Each row below holds a small network's activations on one input, seen along a few directions.
Each table varies a few parts of the input and shows all the possible inputs, shuffled.
A made-up example of a description, with smaller parts first: ring(5) and (point or (values(2) and line(4)) or ring(9)).
Shared parts are said once, and a part with two or three values counts as separate values.

Other details of the inputs shift rows strongly along two fixed directions, in all tables alike. That doesn't count.

A family of inputs:
row 1: [ 16.0 -17.9   8.4 -13.4 -21.7  12.2  -4.3 -19.7  16.7  16.3 -17.9 -14.2
 -10.9]
row 2: [-21.9  11.7  -9.6  -2.0  16.5  -7.3   9.1   2.7 -18.6  -6.2  15.1 -13.3
   3.2]
row 3: [ 18.4 -32.0   5.4 -22.5 -31.7   9.4  -4.3 -19.3  -4.4   9.7 -23.7  15.9
  34.4]
row 4: [  6.1   0.0  13.2  -7.6  -2.2  12.4  -2.8 -16.2  26.6   8.5 -15.5 -10.1
 -29.9]
row 5: [-12.7  25.1   0.7  12.3  23.7 -16.1  -0.6  15.2  -0.4 -23.2  10.2 -17.2
   4.8]
row 6: [ 17.5 -43.8 -12.4 -40.2 -70.8  31.7  -5.5  -8.6 -33.3  50.2 -18.6  62.8
  83.0]
row 7: [  8.5   7.7  15.3   2.2 -15.2   7.1 -20.8   6.9  16.4   5.7  -4.7   2.7
  -9.3]
row 8: [-49.5   8.4 -29.0   8.7  70.2 -38.1  22.6   3.1 -47.7 -37.2  30.3  11.7
  70.2]
row 9: [-11.2  15.6  -5.1   3.7  41.9  -7.3   6.5  -8.3  26.4 -24.6  -2.7 -22.4
 -12.9]
row 10: [-48.3 -12.0 -37.5  -3.4  51.0 -21.0  44.6   7.1 -68.9 -19.8  27.4  19.2
  83.3]
row 11: [-16.5  17.4   0.5   8.8  25.9 -13.0   9.8  15.6   3.0 -11.0  17.7 -22.5
 -23.3]
row 12: [ 16.2  -3.4  11.3   8.3 -24.4   7.4 -14.8   5.2  13.7  12.7  -5.6   5.9
 -38.3]
row 13: [ -2.4   3.8   3.4   4.2  26.3   0.4  16.0  -7.7  21.8 -10.9  -1.3 -15.1
 -31.0]
row 14: [ 18.1  -7.4   2.2  -8.2  -8.3   6.9 -12.1 -15.6  28.1  -0.4 -16.0 -22.3
 -18.5]
row 15: [ 30.7 -22.6   5.7  -7.6 -21.1   9.9  -2.1 -11.8   6.9   3.5 -18.8   2.7
   5.8]
row 16: [-11.1  24.0  -9.6  13.4  17.1 -10.8  -7.7  -1.6   9.6 -13.3  16.6 -25.0
 -18.0]
row 17: [ 12.4  17.6   9.6   7.9 -18.2   3.7 -19.0  -4.4  13.0  -2.6   3.2 -12.0
 -30.3]
row 18: [ 26.2 -25.4   3.1 -32.2 -61.9  28.5 -20.1   4.6  -0.9  45.7 -20.8  40.2
  39.4]
row 19: [-41.4  -5.7 -25.6   5.1  58.9 -33.0  29.0   7.8 -67.9 -20.7  17.7  34.1
  96.5]
row 20: [-19.0  19.3  -2.7   1.9  20.3 -14.0   3.0  10.7  -1.7  -4.5  10.7 -20.0
  -6.4]
row 21: [  5.6 -25.2  -5.6 -10.6 -34.1  12.6  13.1   4.1 -29.7  15.4  -3.8  33.6
  38.9]
row 22: [  7.3  -6.2   3.0   0.7 -31.0   9.9  -2.6  -3.3   4.9  18.6   2.2   2.8
 -23.8]
row 23: [-23.6  22.7 -12.0  15.2  30.2 -14.4   7.3  -0.6  -1.3 -14.7  24.0 -26.5
 -15.6]
row 24: [ 15.6   0.4  14.0   4.7   2.0   2.0   6.7  -4.6  29.2  -3.3 -17.2  -6.9
 -42.3]
row 25: [ 21.9  -3.2   5.3   8.5   5.9  -0.6   2.1  -5.5  20.4 -11.6 -12.1 -28.4
 -38.6]
row 26: [-61.4   6.3 -25.1  19.7  80.2 -34.8  39.5  12.1 -46.0 -28.8  31.7   1.5
  57.1]
row 27: [ 18.0  -4.1   6.0   1.0 -29.9   7.8  -9.1   1.5   0.2   7.7   2.4  10.9
  -4.9]
row 28: [  8.2 -46.0 -11.0 -34.1 -56.0  22.9 -11.0 -10.5 -23.7  49.2 -12.1  69.1
  76.9]
row 29: [  3.2 -14.3  -1.6 -15.8 -25.3  15.3 -12.1  -1.4 -13.5  31.9  -9.7  35.2
  47.3]
row 30: [ -1.7   6.8   8.5   0.6  -8.3   9.2 -15.8  -3.0  15.7  10.1   6.2  -8.6
 -33.5]
row 31: [ 17.9  13.1  16.6   3.4  -0.3   8.0  -7.8 -10.9  39.1 -11.1 -17.4 -14.7
 -32.7]
row 32: [ -5.2  15.8   7.8   6.5   8.4   3.7 -10.7   2.8   8.4   8.3   3.5 -13.3
 -22.2]
row 33: [  7.9  -8.4   8.4  -0.1 -22.3  17.8 -10.0  -0.5  11.7  17.7   1.0   5.4
 -28.6]
row 34: [  5.3   6.0  12.9  14.1  -8.9   0.9  -8.2  10.4   9.3   5.9  -6.2   0.1
 -27.6]
row 35: [ 14.7  -4.2   9.4   2.8 -22.4   6.3 -18.8   5.8   9.6   4.6  -4.4  12.8
 -21.2]
row 36: [  6.0   9.9   2.1   3.5  30.3  -6.3   8.7  -6.8  10.4 -23.1  -8.8  -5.6
 -14.2]
row 37: [-13.7  27.2  -3.8  12.7  23.7 -15.2   1.7  10.2   3.0 -34.4  16.4 -28.7
 -13.6]
row 38: [ 21.7 -13.6  10.7  -0.7 -12.6  13.8   0.7 -12.4  19.1   9.4 -13.5 -19.6
 -32.1]
row 39: [-11.8  19.5  -7.0  24.7  23.9 -20.6  11.5   6.5  -1.0 -21.8  19.5 -22.7
 -29.1]
row 40: [ 11.2 -22.7   2.9 -20.7 -34.5   5.0   0.0   8.5 -24.8  19.3  -9.5  43.4
  51.3]
row 41: [ 20.6  16.8  10.8   7.3 -21.6   5.4 -17.9   9.5  14.4  -8.1  -7.2 -17.2
 -52.7]
row 42: [ -3.6  23.0   0.8  17.1  26.2 -17.6   6.4  22.2   6.3 -18.9  11.6 -24.1
 -30.5]
Description of these inputs: ring(6) and (values(2) or ring(5)).
The inputs of row 41 and row 10 match in every part but the ring(6) part. If row 36 is changed in the same way as row 41 into row 10, which row does it become? -> row 13
List by row number the other rows that have the ring(6) part in common with row 18. -> row 6, row 9, row 14, row 16, row 28, row 29
Change only the values(2) part in row 4. List by row number the other rows that result. -> row 1
List by row number the other rows that have the ring(6) part in common with row 3. -> row 5, row 7, row 8, row 17, row 31, row 37
Change only the ring(5) part in row 34. List by row number the other rows that result. -> row 12, row 21, row 39, row 42

A family of inputs:
row 43: [  8.9  -9.5   7.2   2.7  -4.3   4.8   6.2   2.7   9.3   4.5  -5.1   1.0
 -19.1]
row 44: [  2.2   7.1  -0.8   2.0  11.0  -5.2 -10.4  -1.1  12.4 -13.2  -2.2 -23.1
 -12.4]
row 45: [  0.3  -0.3   4.9  -7.6 -25.3  11.3 -18.7  10.7  -1.4  20.5  -2.0  13.6
  16.0]
row 46: [ 16.5 -10.9   5.1  -8.2 -19.2   9.2   2.7  -5.2  -3.1   9.4 -13.1  11.8
  17.5]
row 47: [ 10.5  -7.3   9.2  -8.6 -14.5  10.3 -15.1  -7.7  11.7  13.3 -16.3  10.7
   2.9]
row 48: [ 15.6   0.9   5.6   3.0 -29.9   9.4 -15.4   6.3  -0.6  11.9  -0.8  15.3
  -3.2]
row 49: [ 13.1  -7.7   6.8   5.1 -32.4   7.2  -7.6   7.4  -7.9  17.6   0.4  15.1
 -12.1]
row 50: [-10.2   4.4  -3.2   1.5   9.9  -1.4   5.8 -10.2   4.1  -9.6   6.9 -11.6
  -5.8]
row 51: [  7.0 -16.0   4.1  -4.4 -21.1  12.3   1.1 -11.6   3.3  19.2  -2.9   4.9
  -5.8]
row 52: [ -9.8  17.5   1.0  10.9  31.1  -5.8   1.8  -2.8  11.5 -17.7   4.9 -21.8
 -31.6]
row 53: [  6.3   6.4   3.4  -0.5   5.3  -1.1   6.0  -0.7   4.7 -11.9  -3.3 -13.9
 -18.9]
row 54: [  3.2   9.6   7.3   5.3  11.9  -6.7  -3.8   1.8  10.1 -15.9  -8.1 -17.8
  -9.4]
row 55: [ 16.1  -8.6  -2.0 -10.8 -21.8   8.4  -5.0  -7.2   8.0  10.8 -10.7   2.5
   2.3]
row 56: [-18.6  -9.5 -11.2  -7.3  33.8 -17.9  18.2   0.6 -22.6 -16.8   6.6  17.8
  58.1]
row 57: [-17.0 -10.2 -15.9 -17.3  -6.0  -0.2   9.6   5.7 -39.8  18.8   8.9  39.5
  70.9]
row 58: [-22.6  17.4  -5.9  13.8  20.4 -12.5   5.6  16.2  -4.1  -4.2  19.6 -16.4
 -18.4]
row 59: [ -3.0   0.2   2.7   6.2  12.5  -0.8   4.5  -3.5   5.7   1.8  -0.1  -8.5
 -22.9]
row 60: [ 15.4 -18.6  -0.4  -7.4 -25.2  10.9   0.8  -5.0   1.7  17.5  -8.2   1.0
  -6.3]
row 61: [-23.2  -0.7 -19.0   5.1  18.4 -16.3  15.5   7.8 -37.2 -15.0  20.3  19.6
  43.3]
row 62: [ -8.0  17.8   1.3  10.7  30.7  -8.4   0.8  -2.7  12.8 -13.8   2.2 -16.9
 -19.3]
row 63: [ -5.1  13.1   2.9  11.3  25.8  -7.2   6.0   4.3  15.4 -24.0   4.6 -20.5
 -31.2]
row 64: [ 4.2  3.9  2.3  1.3  8.6 -1.9  3.7  1.4 11.3 -8.1 -4.1  0.2 -5.8]
row 65: [-25.5  -5.9 -17.2   5.6  43.5 -24.1  35.4   1.4 -35.7 -19.6  10.4  -0.8
  37.2]
row 66: [ -3.6  11.8   5.0   5.3  10.2  -4.9 -10.8  -7.2  20.3 -10.1  -0.1 -20.1
 -16.5]
row 67: [ -1.6  -1.9   0.6  -9.7 -26.9  14.4  -7.5   9.2  -8.2  20.0   2.6  15.8
   7.4]
row 68: [ 12.5  -7.2   4.6  -9.9 -22.1  11.6  -8.4 -13.8  11.6  15.8  -6.4   7.1
   0.4]
row 69: [ 13.9  -0.9   9.3  -0.5 -29.9   4.9 -21.8   7.3   0.8   9.4  -3.2  14.9
   1.4]
row 70: [  2.5   5.3  -7.2   2.5   5.6  -0.4   0.7  -4.2   6.0 -10.5  -0.5 -19.2
 -18.6]
Describe the family of inputs behind these rows. -> line(4) and (values(2) or ring(5))
The inputs of row 65 and row 54 match in every part but the line(4) part. If row 51 is changed in the same way as row 65 into row 54, which row does it become? -> row 66
Change only the ring(5) part in row 70. List by row number the other rows that result. -> row 50, row 52, row 53, row 63
List by row number the other rows that have the line(4) part in common with row 48. -> row 46, row 55, row 57, row 62, row 64, row 68
Change only the values(2) part in row 49. List by row number the other rows that result. -> row 58
